Each row below is a small network's average activation on inputs in which a field has the value named, seen along a few directions.
Values that are neighbours, or in one group, have similar rows; names and order tell nothing.
(in the rows, 500 means zero)
Random noise pushes rows far along 3 fixed directions. That doesn't count. These rows show it; they differ only by the noise:
[376 542 535 592 460 409 441 521 423 455 527 507 512 467 460 421 541 441]
[499 371 510 536 363 561 541 567 554 729 527 466 518 422 405 597 393 492]
[466 423 491 534 452 539 515 503 490 623 520 472 500 437 457 560 453 542]
[496 370 405 578 464 654 610 456 409 777 584 482 462 498 487 547 578 564]
[454 451 508 495 503 503 472 478 508 525 483 463 503 408 475 582 407 590]


T, 12 values:
t8: [591 544 618 404 519 486 504 458 558 489 468 550 577 420 411 565 329 678]
t12: [605 565 435 439 427 420 442 577 674 406 364 432 512 480 632 552 367 482]
t7: [517 501 655 349 284 375 335 675 801 384 435 516 525 467 375 586 164 211]
t5: [513 536 461 424 772 618 618 317 399 542 464 504 505 533 584 506 601 759]
t4: [624 387 693 428 242 520 516 702 790 734 459 482 659 349 257 694 148 471]
t9: [501 495 372 508 686 592 591 336 341 467 527 520 449 553 628 473 722 706]
t6: [420 579 547 602 378 303 414 633 495 337 473 528 545 547 518 291 611 272]
t3: [558 480 461 583 235 515 539 724 588 635 584 580 482 621 414 431 549  81]
t2: [500 515 643 559 406 492 618 604 544 604 611 502 561 502 375 439 495 449]
t1: [485 416 640 382 452 409 407 547 672 447 391 423 552 302 424 729 160 588]
t11: [551 484 552 548 419 504 440 670 517 492 531 526 436 632 413 389 567 147]
t10: [667 399 421 279 580 552 467 460 742 444 343 395 501 428 594 746 226 666]
T is arranged as a tree with 4 forks.
Which values are neighbours of t9? Give them in the order they are listed.
> t4, t6, t1
Which values are neighbours of t7? Give them in the order they are listed.
> t3
Which values are neighbours of t12? Give them in the order they are listed.
> t10
What is the length, in steps, of the shortest route from t11 to t5?
> 6
